Each row below holds a small network's activations on one input, seen along a few directions.
Each table varies a few parts of the input and shows all the possible inputs, shuffled.
A made-up example of a description, with smaller parts first: one of 5 places around a ring, together with either a single point or one of 9 places along a line or (one of 2 separate values, together with one of 6 places along a line).
Shared parts are said once, and a part with two or three values counts as separate values.
(in the rows, 128 means zero)

Other details of the inputs vary at random and push rows far along two fixed directions, the same in every table; ignore that.

A family of inputs:
row 1: [162 120  88 139 176 134 136 133 116 122 138 102 137 119 125 135]
row 2: [110 143 138 111  89 116 135 108 147 146 129 146 128 133 136 114]
row 3: [120 114 167 119  89 135 129 139 143 131  85 159 122 130 124 104]
row 4: [ 94 145 139 107 100 137 145 115 136 131 148 150 137 124 116 133]
row 5: [169  94 120 160 166 150  98 160  97 107  78 102  84 130 126 132]
row 6: [192  88 126 178 160 135 103 160 110 115  83 122 100 130 136 147]
row 7: [146 117 117 158 177 112 116 142 107 102 133 104 132 132 126 136]
row 8: [136 148  90 152 187  99 128 119 105 120 199  78 164 125 138 164]
row 9: [113 110 164 108  84 145 124 144 139 126  68 166 109 134 127  97]
row 10: [ 88 170 124  96 101 136 164 101 114 141 170 131 162 126 121 134]
row 11: [133 150 103 153 191 109 129 119 109 108 197  90 147 121 113 161]
row 12: [ 93 173 123 102  95 128 168  96 120 146 178 143 177 126 124 145]
row 13: [108 140 163 114  87 121 141 118 144 142 129 160 155 128 120 114]
row 14: [132 168  51 141 203  80 153  89 126 129 242  74 187 118 134 146]
row 15: [173  90 102 147 185 137 114 155 131 108 116 115 101 120 118 130]
row 16: [175  97 122 170 166 116 101 151 122 122 113 108 116 129 145 152]
row 17: [ 76 167 134  93 113 123 153 102 121 127 169 124 166 125 114 115]
row 18: [161 107 108 163 173 114  98 142 117 110 108  98  90 136 144 127]
row 19: [155 109 117 165 177 112 112 143 112 101 127 111 132 133 131 141]
row 20: [ 87 146 143 101  97 142 144 119 133 130 139 145 128 122 111 125]
row 21: [168 102 114 165 171 117 103 151 118 117 120 105 116 133 146 152]
row 22: [115 134 166 117  82 137 133 123 151 144 121 169 128 121 113 126]
row 23: [ 84 172  96  73 117 122 170  94 142 153 202 115 186 118 124 123]
row 24: [ 93 136 145  91  91 151 126 131 132 138 108 125 112 131 128 107]
row 25: [120  98 153 110  76 153 105 141 146 130  39 154  63 139 142  88]
row 26: [167 108 106 166 167 131 116 142 100 110 118 110 120 130 134 155]
row 27: [ 68 191 114  93 110 109 154  78 130 147 196 110 163 126 124 118]
row 28: [123  89 146  93  99 165 123 156 148 128  48 154  91 127 120  71]
row 29: [110 123 158 108  87 148 133 133 144 133 100 168 107 127 119 121]
row 30: [ 88 158 124  96 101 125 148 105 132 142 170 128 162 132 137 136]
row 31: [106 137 136 106  88 124 130 114 145 139 111 146 115 134 139 110]
row 32: [189  99 131 178 153 131 105 152 114 123 100 127 114 132 131 149]
row 33: [113 139 156 107  82 130 132 120 147 156 127 150 140 132 133 125]
row 34: [126 101 170 120  78 155 118 147 148 135  66 175  88 124 116 112]
row 35: [184 100 125 179 160 103  92 139 133 121 103 116 100 133 144 136]
Description of these inputs: one of 5 separate values, together with either a single point or one of 6 places along a line.
Changing only the choice among 5 separate values turns row 30 into row 19. The same change can be made to row 23. Which row results? -> row 28
Which other rows does row 20 become when the choice among 5 separate values takes its other values? List them by row number. -> row 7, row 8, row 10, row 18
Which other rows does row 10 become when the place on the line of 6 takes its other values? List them by row number. -> row 5, row 6, row 12, row 26, row 32

A family of inputs:
row 36: [145 163 105 169 176  80 137 102 113 127 222 106 192 124 131 180]
row 37: [164 105  83 163 208 118  99 146 105 101 129  71 103 133 139 136]
row 38: [145 151  82 147 191  97 153 109 117 125 217 101 191 115 119 162]
row 39: [ 80 163 159 103  89 150 156 117 110 126 153 152 157 125 105 141]
row 40: [120  96 138 101 107 173 115 157 129 119  51 133  72 129 122  91]
row 41: [163  90 121 148 147 123  97 148 138 122  79 118  87 135 146 112]
row 42: [200  93 125 194 179 113 108 155 121 113 123 128 132 124 127 166]
row 43: [106 147 161 107  72 132 151 115 143 150 136 171 154 125 121 131]
row 44: [ 80 158 119  77 104 153 163 112 125 134 152 131 148 119 110 113]
row 45: [135 101 175 135  82 141 100 147 138 132  54 159  79 141 138 115]
row 46: [123 138 118 117 133 122 145 117 137 136 155 130 151 120 122 128]
row 47: [ 86 166 160 112  72 111 139  97 137 146 151 151 148 135 134 132]
row 48: [138 100 173 136  87 142 104 149 139 132  58 159  84 137 133 116]
row 49: [ 92 151 126  89  90 124 152 101 150 150 149 143 148 126 129 106]
row 50: [ 74 156 121  75  98 145 153 108 131 137 144 125 137 125 121 105]
row 51: [162 108  85 164 202 115  99 142 106 102 126  70 101 134 144 132]
row 52: [160  89 125 141 141 136 105 154 138 124  75 128  92 129 134 111]
What do these inputs look like to the network? -> either a single point or one of 6 places along a line or (one of 2 separate values, together with one of 5 places along a line)
Which of the alternatives is row 39? -> a single point
